These are the activations of a small neural network, seen along a few directions. Each row is one input.
Each table varies a few parts of the input and shows all the possible inputs, shuffled.
Descriptions start from the smaller parts, as in this example, which fits no table here: values(3) and (point or ring(11) or (line(4) and ring(8))).
Shared parts are said once, and a part with two or three values counts as separate values.

Other details of the inputs shift rows strongly along three fixed directions, in all tables alike. That doesn't count.

Rows:
row 1: [  6   4  36  21 -47   5 -23  -6 -27  -9 -11  18]
row 2: [  3   1  33  12   5  -8  12   2 -13  19   4  23]
row 3: [  5  -7 -12  -1 -16 -13  -4   3 -29   1  10 -10]
row 4: [-13   4   8 -22  36   7  17  -4  13   6  19  17]
row 5: [  9 -16 -16   4 -42   7 -32 -10   8 -22 -28   5]
row 6: [ -2   4  -7 -11  12 -12  10  -3   9 -20   2   7]
row 7: [-17  17 -14  -3  25   0   9  21  27  11  13 -15]
row 8: [ -5   8 -30  -3  30   1   6  -2  22  -2  20 -16]
row 9: [ 10  -5  15  24 -64  15 -32  -9 -16 -20 -20   8]
row 10: [ -2   1 -25 -14  18 -13  32   3  17  11  17 -16]
row 11: [-18  -2  -4  -1  15 -15  14   2 -24  13   2  11]
row 12: [ 17 -16 -30 -29  13  -8  28   1 -40 -18 -16 -27]
row 13: [-19   6  -8 -18  45  11  32 -10  27  -3   9 -26]
row 14: [ 15 -19  -5   5 -24   9  -3  -6   6  -5 -13   1]
row 15: [  6   2 -11   2  21  -3  19  -7  12  10   5   5]
row 16: [  0 -17  14  17 -16  20 -25   0   2  -6  -5   3]
row 17: [-32  18  29  12   9  17 -15   3  53  19  12  -2]
row 18: [  0  -6   5  10 -11 -12  -7  -5 -37   6 -16  28]
row 19: [ 32  -2 -44 -16 -48  -7 -31   5  -3 -25 -24 -24]
row 20: [  0  -2  37   8  20 -12  13   3 -45  12  12  14]
row 21: [-9  9 26 13  7 -7 -9  2  3  5 -4 30]
row 22: [ -8  -4  37  32   2   7 -18   3 -19  20   4  27]
row 23: [-6 11 30 14  7  7  1 20  1  1  2 11]
row 24: [-15  14 -30  -8  11  -7  -2   2  47  -2  10  -9]
row 25: [-22  22   2  16  11  13  -8  -6  32  12  12   0]
row 26: [ -3  15  25   3   8  -4   8 -10 -16   4   2   7]
row 27: [ 39 -16 -54 -32 -14 -13  11 -15   5 -20 -15 -29]
row 28: [ -5 -16  31  16  -6   6  -3   6 -28  -5   7   8]
row 29: [ -3  -6  24  14 -11  11  -3  18 -19  -6  -8   8]
row 30: [  3 -19 -14 -27  -1 -18   9  -5 -23  -5 -16  -6]
row 31: [ 11   3 -40  -4 -21   8 -23 -10  52 -41 -10 -11]
row 32: [ 22  10   4   6  -9  -4 -13   6 -16  -9 -13   7]
row 33: [ 21   1  -1   7 -20  -2  -3  -5  16 -13  -1   8]
row 34: [-7 -3 15  0  0 -2  4  6 20 21  6  3]
row 35: [  6 -11  -4 -14   1 -14   0   1 -18   3   7 -18]
row 36: [  2   3  -8 -11  41 -14  33   6 -40  10  -2  -2]
row 37: [ 19 -16  -8  -2 -28   5 -29  -5  -4  -9 -10 -12]
row 38: [-29   6  50  24  -6  27 -29   2  36  22  -1  12]
row 39: [ -2   1  -2  -2 -31 -13   2  -7 -40   7  -2  -5]
row 40: [ 29   6 -29  -1 -16   2 -22  -8  24 -38   5 -15]
row 41: [ 20 -21 -13 -13 -10 -13  32  -5 -34 -12  -3  -7]
row 42: [ -5 -13  10   3  12 -15  36   4 -48  29   6  12]
row 43: [ -7  17 -11 -11  44  -4  30 -14  -3   7  10 -12]
row 44: [-11  -8  26   2   5   8  -6  20 -11  16  -9   0]
row 45: [ -2   4  13 -18  16  13   4  -1   5  18  13   4]
row 46: [ -5  -3 -25 -33  23 -23  21  -2   5   0   1 -18]
row 47: [-11  20 -19   8 -15  41 -27  -2  74  -3  13   5]
row 48: [-16  20  -6  19  18  19 -14  17  40  11   6   1]
Each input here is: values(3) or (values(5) and ring(9)).
Change only the values(5) part in row 14. List by row number the other rows that result. -> row 5, row 12, row 13, row 16
Which other rows belong to the same alternative as row 47? List them by row number. -> row 4, row 45

Rows:
row 49: [ 14  25 -43  -1  54  -2  23 -11  74 -39  25 -26]
row 50: [-13   9 -47  -1  -7   6 -18  15  54 -14  -1 -17]
row 51: [-16  32  54  30   5  15 -21  21   9   7   2  47]
row 52: [-40  -3  61  19  39  48  12   9  40  53  31  10]
row 53: [  0  -7  15  11  33 -29  42  -4 -53   5  31  11]
row 54: [-54  -7  65   9  40  16  12   7  36  27  32  -7]
row 55: [-18  26 -46  -8  20  -1  -5 -10  69  -5  17 -52]
row 56: [-29   6  52  29 -11   5 -26  46  20  40  -2  30]
row 57: [  0  -9 -22 -14  -7  14 -18  -5  59 -25  11 -27]
row 58: [ 18   9  39  39 -57  14 -56  -2 -25 -22 -15  34]
row 59: [ 33   0 -16 -32  28 -38  29 -27 -77 -21  15 -20]
row 60: [ 18 -15 -30   8 -58   0 -58  -6 -12   8 -33   3]
row 61: [ 25   3 -59 -14  25 -26  45  -8  -7 -42  14 -17]
row 62: [ -4  -3  59  56  17   6 -22   0  16  11  -1  42]
row 63: [-40  -4  63  -5  48  16  25  37  45  29  20  10]
row 64: [ 29  41 -25 -18  57  -2   3  -5  72 -26  22 -23]
row 65: [ 15  39 -37   7  12  31 -10 -13  42 -32  -2   4]
row 66: [-20  15 -63 -19  30  10  -1  13  72  -2  20 -27]
row 67: [  3  13  26  37 -59  13 -62 -10 -31 -17 -10  41]
row 68: [ 36 -17  -5  -2 -80   3 -40   3   5 -29 -33 -12]
row 69: [ -4  19 -51  -4  33  18   5   8  69   1   8 -28]
row 70: [-56 -20  72   9  53  15  19  13  31  30   4  10]
row 71: [ 19  10 -57 -21  31 -22  27 -18 -13 -34  25 -17]
row 72: [-26   2  28  11  17  -2  36   8 -51  41  -2  -9]
row 73: [ 12 -10 -27  10 -65  -1 -60   2 -12   3  -7  -1]
row 74: [  3 -22 -36 -34 -16 -32  28   1 -96  16  -3 -20]
row 75: [-34  18  60  37 -15   7 -22  32  23  42  -5  13]
row 76: [-18   3  41  45  13  12 -21   9   8   7  -1  53]
row 77: [  8   5 -20  -1  -9  33   0 -15  56 -17  -7 -40]
row 78: [-23  16  76  31 -33  -8  -5   2  22  51   3  67]
row 79: [-26  42  70   4  64   7  14  21  13  21  15  27]
row 80: [-25  22 -53 -11  27   3   5   7  75 -12  12 -42]
row 81: [ 15 -25  33  37 -87  34 -48  -5 -10  -8 -33  10]
row 82: [ 18   1 -22 -24  -8  16 -17   2  62  -4   8 -24]
row 83: [-11   1 -19  -9 -15  20  -5  -6  59 -30  -5 -39]
row 84: [ -9 -12 -18 -19 -14 -35  37   2 -86   4 -14 -29]
row 85: [-12 -49  25 -29  24 -11  31   7 -60  20  -8  11]
row 86: [ 23  25 -43  19   9  24  -5  -8  47 -28   8   5]
row 87: [ 39 -24 -37 -14  21 -45  48 -14 -76 -25 -11   3]
row 88: [ 33  19 -38  29   7  17   3  -9  53 -25  11   1]
row 89: [ 29 -24  20   8 -87  18 -59  18  -2  -4 -24  21]
row 90: [-26   9  27  -9  32 -10  41   7 -78  -5   7  28]
row 91: [ 16   3 -55 -17   4  -7  21  -6 -11  -6 -10 -40]
row 92: [-31  -7  30 -26   7 -41  74 -15 -71  35   9  40]
row 93: [ 26 -39 -11   0 -68   7 -46  -4  -6 -31 -46   8]
row 94: [-49  17  54  13  47  -4  17  40  32  50  17   5]
row 95: [  4 -21 -32 -29  -3 -41  23   3 -77   3   1 -22]
row 96: [-43  19  52  17  70  10  15   7   0  16   7  44]
row 97: [-23 -17  34 -16  14 -10  34  -6 -35  12  13 -26]
row 98: [ 31   0 -26   1 -69  -3 -53  11  -2  10 -17  -4]
row 99: [-13  -1  34 -11  12 -22  74 -26 -64  52   7  40]
row 100: [ -1  17 -57  -8  31  24   0   5  67  11  14 -26]
row 101: [ 19  28 -40 -41  37 -18  14 -27 -15 -36  10 -27]
row 102: [  1 -18  12  36 -73  -2 -65   5 -22   6 -48  20]
row 103: [-17  21 -48 -11  25  -4  -7  -6  71  -6  20 -47]
row 104: [ 17 -40 -15 -41  -8 -29  38 -18 -75 -16 -34 -33]
row 105: [ 26 -20 -46 -39   8   6  35  -9  -3 -25  -6 -36]
row 106: [  0  22 -34 -12 -18 -14  -8 -43  65  -3  17   6]
row 107: [-35  -2  70  34 -22  -6 -10 -17   6  48 -15  74]
row 108: [ 50  17 -41 -25  36  -6  33 -27 -23 -29   7 -26]
row 109: [ -7 -10 -26 -17  -9  22  -8   7  61 -34  -2 -19]
row 110: [ 39  -1 -30 -27  12 -42  43   5 -72 -23   3   2]
row 111: [ 62   4  -1  33 -55 -10 -43  -5   4 -29 -16  14]
row 112: [ 19 -21 -33   7 -57  -2 -59   4 -12   1 -38  13]
row 113: [ 45   2   0  23 -40   1 -60 -21  -8 -34 -29  19]
row 114: [  7  20  36  31 -65  20 -60   0 -32 -25 -28  41]
row 115: [-30 -32  36 -20  13  -9  47  10 -55   4   1 -11]
row 116: [-60  -5  46  15  61   2  11  31  21  49   4  24]
row 117: [ 10  54 -30 -13  53  29   7 -16  63 -26   7 -15]
row 118: [-49 -20  62   4  50  23   9  11  30  47  15  17]
row 119: [ 39 -13 -23 -19  27 -45  43 -26 -71 -21  18 -21]
row 120: [-26 -10  12 -12  16 -20  17   4 -59  47  24  -6]
row 121: [ 53 -12 -19  -8  22 -27  58 -21 -79 -14   2 -10]
row 122: [ 14  -8 -31 -11  -4  38  -9  -5  57 -10   4 -19]
row 123: [ 23 -23 -12  -2 -70  12 -52 -18  -3 -10  -3 -13]
row 124: [-31 -12  25  -1  24 -23  27   7 -54  35 -19  -4]
row 125: [-28  14  41  47  -2  18 -14  18   6  -2  14  47]
row 126: [  3  20 -54 -27  33  -2  -2  25  77   7  16 -26]
row 127: [ 23 -30 -12  -4 -71  11 -51  -9  -6 -17  -7  -5]
row 128: [ 22 -17 -34 -23 -14 -15  26  -7 -90  26  -7 -18]
row 129: [  9 -26 -51 -53   3  -1  26  -2  -7 -27   3 -32]
row 130: [-45   9  71   7  40  17  24  24  51  32  17  -5]
row 131: [ -3   6  32 -16  45 -20  23  -9 -74   0 -17  20]
row 132: [  8 -29  14  12 -88  26 -57  -1 -13  -7 -19  11]
row 133: [ 36   1  29  54 -64  -4 -40  15 -10  -9 -11  43]
Changing only one part turns row 113 into row 58. The same change can be made to row 102. Which row results? -> row 80
Changing only one part turns row 108 into row 59. The same change can be made to row 99. Which row results? -> row 106
Changing only one part turns row 118 into row 123. The same change can be made to row 60. Which row results? -> row 120
What do these inputs look like to the network? -> values(5) and (point or ring(6) or (values(2) and line(5)))
Change only the ring(6) part in row 71. List by row number the other rows that result. -> row 53, row 59, row 67, row 101, row 119
Change only the values(2) part in row 54. List by row number the other rows that result. -> row 103
Change only the values(2) part in row 98. List by row number the other rows that result. -> row 82
Change only the values(5) part in row 129. List by row number the other rows that result. -> row 85, row 89, row 122, row 127
